Each row below is a small network's average activation on inputs in which a field has the value named, seen along a few directions.
Values that are neighbours, or in one group, have similar rows; names and order tell nothing.
In the rows, 500 means zero.
Strong random noise was added to every row along 7 fixed directions; ignore it. To show where, here is one row again and again, with new noise each time:
[770 388 648 307 556 395 401 494 464 559 771 396 487 477 529 452 372]
[369 542 569 414 779 508 394 495 534 818 595 273 460 474 614 368 566]
[532 246 758 351 329 396 418 675 771 594 557 206 357 506 519 472 577]
[639 446 515 448 507 729 644 492 661 502 612 619 492 537 246 547 376]
[293 793 171 529 583 754 484 293 439 572 422 734 560 204 437 470 424]
[509 300 608 426 318 446 365 601 603 710 504  13 691 827 658 364 594]
[465 655 257 470 271 596 342 384 536 482 361 557 541 320 463 585 557]
[529 361 480 380 317 636 554 494 641 546 575 466 523 396 418 464 376]
[191 701 419 603 530 627 491 495 632 480 316 663 394 276 419 465 547]


Field E:
e3: [566 262 703 371 331 446 498 651 750 508 640 352 373 390 434 447 438]
e4: [167 661 431 834 680 403 475 587 442 316 194 496 571 623 595 448 715]
e16: [425 564 315 617 725 806 873 461 326 580 644 754 673 753 372 434 273]
e1: [600 359 728 449 547 459 704 634 591 435 603 564 329 525 338 558 423]
e9: [374 388 461 576  87 508 517 593 691 468 340 401 621 615 549 532 628]
e11: [620 511 429 671 842 766 738 447 566 638 442 566 565 930 248 609 546]
e15: [478 462 661 640 654 481 738 596 240 360 545 432 768 784 684 243 321]
e12: [553 464 500 326 679 591 402 392 456 698 661 325 323 328 524 602 662]
e14: [286 535 469 681 219 759 702 613 793 441  97 596 648 687 278 596 663]
e6: [683 248 613 623 372 659 773 596 634 310 557 546 637 961 351 595 506]
e7: [420 598 410 453 804 559 528 359 368 779 488 528 403 347 605 440 578]
e13: [213 383 661 455 482 280 461 586 646 635 461 405 131 164 717 401 624]
e10: [496 488 359 443 435 534 395 522 536 624 341 343 482 699 490 785 704]
e5: [452 557 357 454 531 520 446 453 453 610 481 417 429 506 465 607 611]
e2: [566 429 712 444 758 464 617 524 625 577 596 456 289 596 414 485 545]
e8: [447 588 424 567 674 424 494 415 365 529 565 659 573 264 567 488 323]
Each value of E is a pair of two hidden parts, and every pair occurs once (4 first parts, 4 second parts).
- Changing only the second part turns e8 into e4. e14 has the same second part as e8; what does that change turn e14 into? => e15
- Changing only the second part turns e10 into e11. e16 has the same second part as e10; what does that change turn e16 into? => e13
- Changing only the second part turns e12 into e3. e6 has the same second part as e12; what does that change turn e6 into? => e9

Field Y:
y13: [709 467 622 433 837 603 536 474 514 540 686 468 440 654 399 556 525]
y2: [666 402 504 452 345 577 621 494 471 393 489 535 511 546 487 525 470]
y3: [673 534 482 542 539 581 653 423 404 376 491 708 520 600 357 629 400]
y8: [341 518 531 475 484 474 431 530 467 430 527 483 526 343 543 386 438]
y10: [430 447 615 510 633 591 519 607 579 584 527 270 549 681 514 420 609]
y9: [517 301 566 432 473 557 564 501 487 591 573 248 542 603 617 382 482]
y4: [564 624 428 540 519 483 401 454 470 498 486 558 578 603 393 504 508]
y6: [511 315 682 541 129 336 550 707 718 240 375 625 311 503 440 682 555]
y1: [231 567 353 581 191 527 343 558 675 481 272 359 516 380 564 497 620]
y5: [548 572 355 582 528 369 418 458 309 429 512 610 650 558 576 577 436]
y7: [398 584 515 554 492 513 514 515 680 631 358 490 481 520 453 471 600]
y11: [403 580 473 550 593 736 531 525 844 844 368 404 371 622 294 625 767]
y12: [379 504 523 649 217 262 458 615 475 252 233 529 480 591 556 531 637]
The values of Y form a line.
- Going along Y from y5 by way of its neighbour y6, in what order are y2, y3, y10, y4 met? => y3, y2, y10, y4
- List every value one step from y7, in the order listed. => y11
- What is the length, in steps, of the shortest route from y8 to y12? => 6
